Each row below holds a small network's activations on one record, seen along a few directions.
After each row come some of the record's fields: REGUT, DUDU, KASAD, ROZI, POKI.
The largest differences between rows may come from other fields.
Random noise pushes rows far along 15 fixed directions. That doesn't count. These rows show it; they differ only by the noise:
[ 139,  280, -387,  386,  330, -182, -583, -512,  294,  417,  629,  515,
  275,  -27,  357,  -25,  239, -207, -361, -202, -270,  100,   58,  543,
  240,  255,   38,  -11,  232,  182,  -61,  -27,   -4,  210, -106,   35]
[ 264, -223,  -40,  -64, -145, -258, -135,  202,  449,  278,  146,  347,
 -202,  -52, -151,  126,  101,  -42,   -6,  334,  261, -218,  274,   52,
 -301, -202,  425,   20,   63,   98,  167,  -10, -239,  220, -281, -103]
[ 290,  110, -141,  168, -348,  354,   44,  119,   -2, -389, -353, -236,
 -421, -193, -132,  192,  -63,  632,  480, -288,   -4, -354,   61,   -2,
 -291,  198, -156,  -66,    2, -272,  -95, -102,  185, -386,  315,  204]
[-272,    8,  367, -254,  -52, -126,  440,  167,  103,  -71,  -43,  106,
  122,  165,  232,  162, -520,  246,   62,  -36,   52,  132,   -5,  -49,
 -243, -203,  197,  -42, -105, -232,  252,  -44,  -28, -157,  515,  -82]
[-159, -287, -241,  -54,  -11, -215, -415,  -35,  234,  353,  261,   60,
  384,   58,  -91, -331, -226, -192,  -88,  -86,   62, -415,  -82,  151,
  287,   24,  145, -295, -384,   46, -448, -258,   74,   50,  -30,   13]
[-154, -168,  424,  165,  -22,  143, -221,  -33, -234, -182,   53,  -29,
 -395, -309,  -85,  594,  226, -311,  103,  358,  107,  -87,  392,   75,
   99,  197, -188, -295,  502,  116,  -59, -187,   71,  472, -197,  -84]
[  72,  235, -169,  582,  103,  363, -175,  141, -258, -203,  -20, -453,
  120,  -94,  201, -495, -228,   99, -126, -366,  -45,  234, -161,  241,
   53,  240, -229,  215, -441,  143, -134, -111,  324,  -22, -256,  189]
[-122, -378,  422, -215,  -78,   10, -182,  -17,   12,  268,   21, -264,
  168,  263, -202,  -99, -115, -473,  176,  335,  125, -100,  191,  -90,
  151,  -30,  227, -374,  -84,  -90, -238,    0,  -13,   36, -269,   43]
[ 109,   33,  102,  335,  309,   12,  172,  221,  265, -183,  -21, -175,
   63,  -65,  -70,  123, -249,  146, -191, -172,  276, -393,  298,   66,
   15,  267,  286,  224, -420,  -57,  -69,   57,  -91,  -12,  113, -524]
[ 179, -223,   13, -116, -109,   15, -152,  285,  165,   42,  -82,  276,
 -513, -122, -282,  -68,  394,  -86,  140,  206,  215,  -41,  240, -174,
 -143,  -67,  -87,   86,   95,  104,  210, -216,   16,  357, -469, -116]
[ -31,  -57,  230,  156,  178,   98, -277,  -37, -345, -199,  278,  -98,
 -309, -172, -164,  -99,  100,  148,   45,  -60,   33,   76,  260, -140,
 -130,  247, -462,    9,   70,   50,  -41,  -90,  165,  298,  189,   70]
[  84, -336,   73,  172, -150,   97, -385, -403, -107,   14,  399,  -46,
 -176,  319, -615, -573,  258, -274, -288,   18,   36,  151,  274, -316,
 -133,   63,   34, -268,  358,  150, -274, -342,   68,  316,  375,  227]
[ 151,  269,  276,   89, -161,  265,  169,   77,   15, -388, -135, -455,
  -51,   37,  -76,  219,  -68,  188,  -14,    8,  -10,   50,  173,   57,
 -211,  131,   97, -177,   76,   85,  -70,  142,  115,   45, -112,  186]
[ 280, -131,  -79, -210, -450,  250,   53, -303,  252,  291, -203,  136,
   40,  361,  239,  102, -106, -216,  625,  -98,   11, -178, -141,  288,
   20,  -27,  119, -299,  177, -357,  196,  -91,   89, -395, -184,  157]
[-194,  442, -208,  -56,  132,  -83, -150,  259,  354,  191, -172,  -28,
  420, -125,  373,  -73, -182,  291,   -2, -175, -389,   57, -222,  258,
  290,   13,  164,  -50, -463, -104, -274,   11,  165, -362, -222,  155]
[  44, -127,   92,  309,   69,  210,   82,   40, -100, -471, -129, -157,
 -245,   41, -331,   72,    3,   18, -144, -305,  261, -292,  271,  -53,
  -25,  352, -116,   13,  -43,   24, -151,  -60,   27,  150,  209, -264]
[ 237,  -88,   -4,  -61, -231,  180,   76, -236,   97,  -10,  259, -161,
 -177,  -71, -210, -143,   -6,  100,  253,   10,   98,  -64,   78, -117,
 -213,  -35,   72,   61,  162,  -49,  257, -344,  134,   83,  103,  -97]

[-475,   81,  207,   58,  -89,  290,   94,   71, -401, -225, -554, -404,
  -16,  -72,   21,  180,   -7, -296,   51,  117, -239,  361, -116,   27,
  391,   -8,   15,  -58,  173, -140, -178,  -98,   86, -231, -240,   59] | REGUT is zizuf, DUDU is dozor, KASAD is rigud, ROZI is vomar, POKI is doso
[-110, -175,  -26,   11, -382,   74,  199,  114,   44, -117,  -98,   99,
 -160, -120,  -16,  206, -212,  124,  124,  -31,  145, -224,  -88,   -8,
 -118, -146,  -12, -207,  161,  -35,   65, -458,  138,   33,  316,   -1] | REGUT is bunof, DUDU is rif, KASAD is rigud, ROZI is maf, POKI is doso
[ -98,  437, -133,  -60,  273,   94,  -46,  -45,  131,  -31,   63, -473,
  546, -202,  112, -130,  -12,  109, -113, -145, -311, -161, -224,   81,
  539,  265,  -47,  -93, -392,  102, -392,  -55,  270,  -10, -323, -101] | REGUT is neli, DUDU is rif, KASAD is rigud, ROZI is maf, POKI is doso
[ 219,   26, -127, -340, -501,  -62, -145, -239,   -3,   96,  438,  164,
   60,  264,  -42, -258,  -38,  246,  -41,   -9,  -64,  141, -261,  -99,
 -426, -296, -209, -435,  258,  275,   51,  -65,  242,  305,  195,  597] | REGUT is neli, DUDU is rif, KASAD is rigud, ROZI is vomar, POKI is doso
[-256, -195,  159,  -20,  254,  -57,  -15, -177, -470,  197,   92,  158,
  135,  322,  405, -206, -294, -168,  328, -278,  -31,  490, -182,  143,
  -98,   53, -343,  258, -165, -257,  333,  447, -142, -345,  103,  154] | REGUT is neli, DUDU is rif, KASAD is fadu, ROZI is vubil, POKI is doso
[ 191,   62,   55, -137, -356,  453,  135, -554,  -27,  -78,    7,   33,
 -246,  206,  -82,   -7,  372, -226,  294,   33, -183,  259,  -10, -168,
   72,  -14, -147, -279,  722, -151,  215, -414,  251,  -19,  138,   97] | REGUT is rezez, DUDU is dozor, KASAD is rigud, ROZI is vomar, POKI is doso
[ 332,   18, -138,  240,   53,  186, -473, -473,   90,  153,  213,  -29,
  140,  257,   72, -202,  254, -184,   70, -110, -140, -208,  134,  221,
  218,  409, -220, -343,   95,  -15, -371,  -87,  172,  -34,  -50,  310] | REGUT is korod, DUDU is dozor, KASAD is fadu, ROZI is vubil, POKI is gul
[-168, -379,  386, -517,  199, -203,   32, -175,  -49,   93,  367, -244,
  277,  168, -335,  -22, -177, -110,  204,  118,  232, -417,  163, -244,
  113,  112,  -43, -197, -255,  -50, -164,  139,  -58,  120,  198, -286] | REGUT is neli, DUDU is rif, KASAD is fadu, ROZI is vomar, POKI is doso
[-136,   81,  -34, -295,  136, -142,   98,  543,   16, -135, -200, -144,
  211,  -36,  125, -119, -230,  257,  -23, -237,   99, -148, -248,  -27,
   22,   16, -289,  -12, -718,  182, -150,  306,   87,   71, -348,   57] | REGUT is ziga, DUDU is rif, KASAD is fadu, ROZI is vubil, POKI is gul
[-114,  -17,  -74, -272, -185, -113,  103,  211,  249,  165, -251,  223,
 -134,  -16,  -48, -102,  121,  164,  143,  171, -155,  197,  -47, -310,
  -34, -312,  255,   26,   49, -184,   54, -313,  -37, -273,  164,   39] | REGUT is ziga, DUDU is dozor, KASAD is fadu, ROZI is vomar, POKI is gul
[-482,  -79,  201, -390,  215, -324,    1, -237,  -41,  110,  254,  421,
  -18,   23, -144,  187,  228, -106, -147,   51, -233,  305,   86, -249,
  156,  -73,  -34,  -57,  426,  -44,   23,  -44, -168,  164,  447, -181] | REGUT is neli, DUDU is rif, KASAD is rigud, ROZI is vomar, POKI is doso
[  70, -638,  382,  -43, -281,   66,   85,   98, -310, -101,  167,  -92,
  -96,  322,   11,   16, -229, -322,  225,  206,  579, -175,  142,   43,
 -389,  -32, -253, -313,   18,  192,   62,  102,  -72,  371,  -97,  171] | REGUT is bunof, DUDU is rif, KASAD is rigud, ROZI is maf, POKI is gul
[  57, -165, -206,  124, -437,  123,  322, -299, -137,  -93, -142,  157,
 -137,  179,   28,  261,   21, -436,   45,  -85,  114,  228, -165,  315,
 -208, -156,  214,  156,  549,   50,  434,   42, -237,   -5, -242,   25] | REGUT is neli, DUDU is rif, KASAD is rigud, ROZI is maf, POKI is doso
[ -78,  189,  149,  644,  437,  -56, -432,  245,   30,   29,   16,  -29,
 -110, -201,  -93,  109,  298, -164, -558,  315, -111,  199,  411,  -25,
  184,  183,  283,   76,   38,  179, -391,   10, -117,  177, -104,  -34] | REGUT is korod, DUDU is dozor, KASAD is fadu, ROZI is vomar, POKI is doso
[  99, -130,  135,  349,  200,    0,  -16, -389,   86,  154,  178,  453,
 -141,  188,  178,  314,  153, -459,  -30,  -25,  105,   37,  309,  213,
  112,  223,   38,    6,  449, -124,  236,   10, -164,   55,  214, -296] | REGUT is neli, DUDU is rif, KASAD is fadu, ROZI is vubil, POKI is doso
[ 214,  243,  146,  254,   26,  128,  -59,  405,   12, -155, -524,   90,
 -207,    6,  217,  296,   79,  153,   91,   85,  -11,  -54,  158,  115,
  -69,   94,  -48,  -82,  -56, -104, -129,  253,  -35, -172, -189,  181] | REGUT is korod, DUDU is dozor, KASAD is rigud, ROZI is vomar, POKI is gul
[ 282, -259,  -99,  179,  -12,   55,   -1,  -46,  -33,  -65,  -17,   14,
 -133,  149, -158,  -75,  -71,  -34,   66, -112,  282, -500,  126,    3,
  -71,  182,  -63,   10, -143, -131,  -76,  -84,  -89,  -57,  230, -168] | REGUT is korod, DUDU is rif, KASAD is fadu, ROZI is maf, POKI is doso
[ 172,   96,  155,  197, -209,   92,   44,   27, -445, -309,   18, -438,
 -212,   54, -244,  -21,  -22,  157,  -97,  179,  -21,  429,   73,  -42,
 -644, -146,  120,  147,  308,  152,  110,  461, -235,  -63,  -32,  560] | REGUT is korod, DUDU is rif, KASAD is rigud, ROZI is maf, POKI is doso
[-315, -306, -196,  102, -183,   33,  251,  -82, -212, -413, -143, -385,
  194,  -46, -356,  272, -242, -206, -161, -283,  253, -327,  -96,  144,
   44,   85,  232,   42, -119,  180, -231,  154, -234,   -6,   64, -246] | REGUT is bunof, DUDU is dozor, KASAD is fadu, ROZI is vubil, POKI is gul
[ 258, -212,  154, -128,  161, -323, -285, -170, -165,  252,  632, -177,
   82,  213, -287, -376, -199,  313,   68,   75,  101,    1,  263, -148,
 -646,  -40,   -3,   90, -221,  -39,   -2,  558, -291,  -53,  431,  327] | REGUT is bunof, DUDU is rif, KASAD is fadu, ROZI is vubil, POKI is gul
[  70, -105,  210,   40,   83, -145, -176, -273, -173,  300,  496, -114,
  206,   -4,   43, -111, -198,  -80,  -49,  271,   45,   66,   67,  -32,
 -165, -152,  197,  -42,   19,   27,   -2,  145,  -90,   51,  192,   78] | REGUT is rezez, DUDU is dozor, KASAD is rigud, ROZI is vomar, POKI is gul
[  56,  210,  -74,  -43,  281,   30, -151, -447,   10,   42,  232,    7,
  156,   13,   13,   12,  147,  -98,  -65, -279, -166,  -79,   23,  135,
  345,  319, -245,  -32,   73,  -59,  -72,   75,  113,   72,   -7, -172] | REGUT is zizuf, DUDU is dozor, KASAD is rigud, ROZI is vomar, POKI is doso
[ 144, -137, -304,  -77,  -51,   48, -356, -541, -359,  -35,  162,  -59,
   78,  329, -329, -304,  238, -347,   10, -398,  -45,  -13,  -70,  169,
   29,  273, -345,  -79,  185,   48, -163,  380,  -94,   22, -207,  269] | REGUT is bunof, DUDU is dozor, KASAD is rigud, ROZI is vomar, POKI is doso
[   9,   75,    9,  335,  261,  226,  363, -394, -124, -213,   91, -168,
  -35, -140,  -68,  212,  -16,  -36, -133, -267,   59,  -78,    5, -104,
  197,  187,  143,  333,  194, -136,  194,  -74,  -58,  -72,  462, -672] | REGUT is zizuf, DUDU is rif, KASAD is rigud, ROZI is maf, POKI is doso
[  85,  532,  -99,   45,  102,  257,  197,   19,  173, -306, -251, -121,
  148,  111,   60, -235,  222,  129, -361, -295, -271,  175, -141,  -40,
  247,  157,  -98,   -8,  -93,  136, -133, -136,  322,   35, -197,  -24] | REGUT is rezez, DUDU is rif, KASAD is rigud, ROZI is vomar, POKI is gul
[-111,  224,  -91, -112,  -82,   60, -150,  -73, -181, -192, -332, -323,
    6,  -26, -157,  209,  162,  195,  225, -119, -354,  -47,    6,  -14,
   95,  210,  -80, -111,   76, -165, -340,  436,  -93, -440,  -63,  337] | REGUT is neli, DUDU is dozor, KASAD is fadu, ROZI is maf, POKI is doso
[-194,   38, -113,  -80,  175, -390,  -63,   94,  112,  -39,   34, -320,
  395,  -47, -265,  111, -288,  373, -108,  -31, -127, -490,   60,   21,
  -32,   68,  413,  -38, -377, -160, -535,  405, -335, -487,  341,   91] | REGUT is korod, DUDU is rif, KASAD is fadu, ROZI is maf, POKI is doso
[-131,  255,  423, -322,   85,  -13,  206,   59, -196, -139, -119, -145,
  294,  225,  462,  419, -232,  -88,  161,  105, -109,  177,  -36,  356,
   16,   36, -118, -215,  -26,    1,   84,  495,  -25,  -20, -429,  264] | REGUT is korod, DUDU is dozor, KASAD is rigud, ROZI is vomar, POKI is gul
[-259,  129,  270,   45,  237, -136, -161,  -46, -234,  229,  281,   -8,
  -21,  -76,    0, -306,   98, -112, -260,  320, -252,  685,   90, -207,
  -44, -215,   85,  182,  119,   63,  133,  -59,  -40,  130,   52,   71] | REGUT is zizuf, DUDU is rif, KASAD is fadu, ROZI is maf, POKI is doso
[-280, -134,  250, -167,  169, -294,  225,  326,  -28,   99,   96,  -39,
   57, -199,   37, -187, -434,  391,   23,  288,   25,    4,   18, -411,
 -180, -305,  176,  212, -313, -229,   71, -222,  -85, -162,  594, -160] | REGUT is korod, DUDU is rif, KASAD is rigud, ROZI is maf, POKI is gul
[-149,  326,   61,   25,  394,  -70, -227,  -86,  112,   93,  455, -234,
  176, -504,  111,  209,  -26,  264,   48,  -34, -144, -165,  151,   95,
  253,  264, -194,   47, -168,   88, -175,  -27,  218,  166,   32, -246] | REGUT is bunof, DUDU is rif, KASAD is rigud, ROZI is vomar, POKI is doso
[-455,  167,  271,  169,  -17,  -24,  436, -111, -211, -449,  -44, -270,
  272,  102,   42,  262, -434,    3, -487,   21, -143,  164,  -11,   85,
    2,  -75,  333, -180,  193,   53, -146, -156, -114,  -55,  643,  -10] | REGUT is korod, DUDU is rif, KASAD is fadu, ROZI is maf, POKI is doso
[ -77, -227,  441, -178,   16,   89,   42,  189, -557, -176, -184, -318,
  -75,  170,  -20,   39, -261, -152,  306,   16,  256,   60,   31,  -13,
 -184,   33, -384,  -45, -256, -106,   89,  482,  -60,  -12, -253,  143] | REGUT is zizuf, DUDU is dozor, KASAD is rigud, ROZI is vomar, POKI is doso
[-265, -293, -288,  127,   -9, -174, -127,   51, -305,   68,  468, -127,
  -41, -339, -176, -583, -164,  389,   12, -136,    1,  358, -243, -315,
 -369, -273,  -56,  450, -197,  119,   44, -135,  -48,  -64,  514,  123] | REGUT is bunof, DUDU is rif, KASAD is rigud, ROZI is vubil, POKI is doso
[ -97,  380,  295, -235,  485,   69,  414,   23,  141, -334,  -40, -337,
  232,  190, -169, -350,  144,  347, -259, -139, -247,  152,  121, -547,
  173,  186,  -30,  100, -248, -106, -138,  -76,  159,  -86,  369, -295] | REGUT is korod, DUDU is rif, KASAD is fadu, ROZI is maf, POKI is gul
[  61,  -28,   88, -325,   53, -213, -226,  175,  177,  387,  275,  227,
   -8, -154,   82, -167,  221,  -44,  100,  389,  -28,  166,  -15, -152,
  -55, -256,  -77,  -13,  -31,  170,  116,  -58,   83,  302, -433,  128] | REGUT is korod, DUDU is dozor, KASAD is rigud, ROZI is vomar, POKI is gul

Here are new rows. What are their fields?
[  16,  129, -140, -149,  -12, -158, -109,  154,  421,  191, -106,  329,
  -58,   15,   13,  -62,  170,  517,  196,  -67, -286,  -26,   97, -186,
 -110,  -65,   76,  -59,  -81, -303, -201,  -41,  -20, -447,  488,  187] | REGUT is bunof, DUDU is dozor, KASAD is rigud, ROZI is vubil, POKI is gul
[-487,   60,  -89, -153,   87,  -45,  -70,   73, -197,    6, -178,  188,
   35,  -80,  100,  -86,  -23,  -94, -101, -274, -151,  222, -251,    9,
  359,  -32, -297,   26,  -84,  -32,  -86, -127,  112,   23,  -23,  -35] | REGUT is zizuf, DUDU is dozor, KASAD is rigud, ROZI is vomar, POKI is doso
[  47,  164,  308, -366,  392,    7,  193,   54,   70, -126,   99, -253,
  185,   84, -144, -242,  222,    7,  -54,   67,    5,   43,  137, -304,
  141,  153, -198,  131, -282,  112,   95,   58,  145,  289, -333, -242] | REGUT is korod, DUDU is dozor, KASAD is fadu, ROZI is vubil, POKI is gul
[ -36, -251, -448, -219, -229, -165,   71,  336,  132, -159,  -52,  501,
 -297, -285,   -7,  -80,  -24,  257,   90, -146,  285, -414, -245,  -47,
 -132, -173, -358,   51, -130,  159,  145, -503,  106,  278,   38, -144] | REGUT is korod, DUDU is rif, KASAD is rigud, ROZI is vomar, POKI is gul
[ 144, -136, -206, -193,  -60,  204,  159, -334,  165,   13,   82, -447,
  210, -143, -225, -156,  -28,  -61,  373, -111,   46, -638, -129, -121,
  392,  175,   49,  -53, -181, -165, -143, -425,  195, -141,  -74, -401] | REGUT is korod, DUDU is rif, KASAD is rigud, ROZI is maf, POKI is gul
[-231,   58,  241,  -13,  187,  -61,   63,  -62,  215,   14,  -22,  -30,
   93,    8, -156,   99,   22,  177,  -86,  151, -202, -123,  210, -330,
  223,   94,  255, -246,   77, -217, -359, -187,   -7, -214,  632, -182] | REGUT is neli, DUDU is rif, KASAD is fadu, ROZI is maf, POKI is doso
[  -7,  -20,  383, -238,  329,  -31, -146, -402, -298,  132,  485,   52,
  -99,    2,   43,   18,  214, -114,  187,   72,  -34,  299,  194, -136,
   -8,  161, -472,   75,  214,  -31,  317,  210,   56,  283,    3,  -26] | REGUT is zizuf, DUDU is dozor, KASAD is fadu, ROZI is vubil, POKI is doso
[  -3,  238,  530,   95,  431,  167, -138,  288, -297, -427, -363, -295,
 -340, -115, -196,  461,  315,  242,  -30,  -20, -116,  -43,  435, -258,
  130,  467, -446,  -54,  -51,  -95, -336,  591,    4,   -6,  -23,  -55] | REGUT is zizuf, DUDU is dozor, KASAD is rigud, ROZI is vomar, POKI is doso
[  -9,  -83,  167, -473, -230,   28,  143,  161, -174,  -76,  -79,   16,
   88,  381,  215, -196, -314,  202,  350, -253,  144, -123, -197,   34,
 -207,  -18, -573, -382, -296,  -66,    0,  105,  288,   10,   69,  444] | REGUT is bunof, DUDU is rif, KASAD is rigud, ROZI is maf, POKI is gul
[ 315, -292, -564,  297, -277, -229, -266,  583, -113,  255, -151,  608,
 -594, -423,  232, -194, -159,  465,  339,  127,  236, -129, -160,  139,
 -642, -383, -123,  490, -226,  -64,  352, -187, -163, -177,  -82,  286] | REGUT is korod, DUDU is rif, KASAD is fadu, ROZI is vomar, POKI is gul
[-159, -255,  197,  167,  113,   59,  -39,   69, -165, -134, -424,  252,
 -166,  437,  -90,    8,  211,  -89,  -50, -147,  -11,   68,  223, -192,
    4,  184, -102, -236,  150, -231, -318,  181, -160, -293,  463,  128] | REGUT is bunof, DUDU is rif, KASAD is fadu, ROZI is maf, POKI is gul
[-278, -282, -253,  -69,   91,   25,   -4, -107, -566, -129, -147, -167,
   51,  -93,   31, -200, -207,   76,  343, -360,   -9, -180, -325,  -16,
  120,  153, -426,  253, -293, -190,  -82,   81,  -34, -378,  150,    8] | REGUT is korod, DUDU is rif, KASAD is fadu, ROZI is maf, POKI is gul
[ 381,  -30,  211,   78, -361,  470,  113, -160, -322, -331,  153, -639,
  -84,  -50,   65,  -48, -245,  248,  452,   36,  214, -294,  -39,  -62,
 -238,  153, -406, -266,   -9,   31,  -31, -269,  420,  115,  125,  269] | REGUT is korod, DUDU is dozor, KASAD is rigud, ROZI is vomar, POKI is gul
[ 173,  -73,   -1,  -44,   44,  -95, -278,  -91,  191,  344,  -77,  -59,
   58,   69, -120,  120,   23,  116,  343,    8, -107, -324,  169,   41,
   74,  110,  216,  -93, -119, -403, -319,  330, -141, -552,  137,   97] | REGUT is zizuf, DUDU is dozor, KASAD is rigud, ROZI is vomar, POKI is doso
[  63, -191,  -19,  383,  312, -186, -262,  181,  -43,  -95,   37,  483,
 -337,  -11,  -12,  -64,  144,  167, -263,  -50,  159, -158,  305, -128,
 -142,  178, -187,  133,  -19,    5, -144,  -22, -162,   75,  486,  -97] | REGUT is korod, DUDU is dozor, KASAD is fadu, ROZI is vomar, POKI is gul
[ 302,   -3,  281,  263,  269, -177, -487,  639,   27,   82,  -49,  215,
 -542, -320,  -56,  199,  210,  477,  119,  273,  190, -111,  557, -152,
 -375,  130, -232,   49, -222,  -26, -162,  435, -139,  123,  -33,  167] | REGUT is bunof, DUDU is dozor, KASAD is rigud, ROZI is vomar, POKI is doso
[-321,  119,  228,  -58,  110, -230,  -20,  403,   71,   -8,   22,  338,
   26, -144,  278,   71, -111,  228, -291,  167,  -83,  199,  -24,  -46,
  -18, -156,  -99, -184,  -95,  108,  -55, -193,  103,  257,  228,  141] | REGUT is zizuf, DUDU is dozor, KASAD is rigud, ROZI is vubil, POKI is doso
[  86,   11, -247,  -52,   23,  -29,  -57, -541,  -94,  190,  382,    5,
   89, -153,  -29,   25,  -28,   -8,  157, -211,  -48,  -44,  -94,  133,
   48,   34,  -25,  256,  169, -130,  232,   15,  -81,  -70,  105, -188] | REGUT is zizuf, DUDU is dozor, KASAD is rigud, ROZI is vomar, POKI is doso
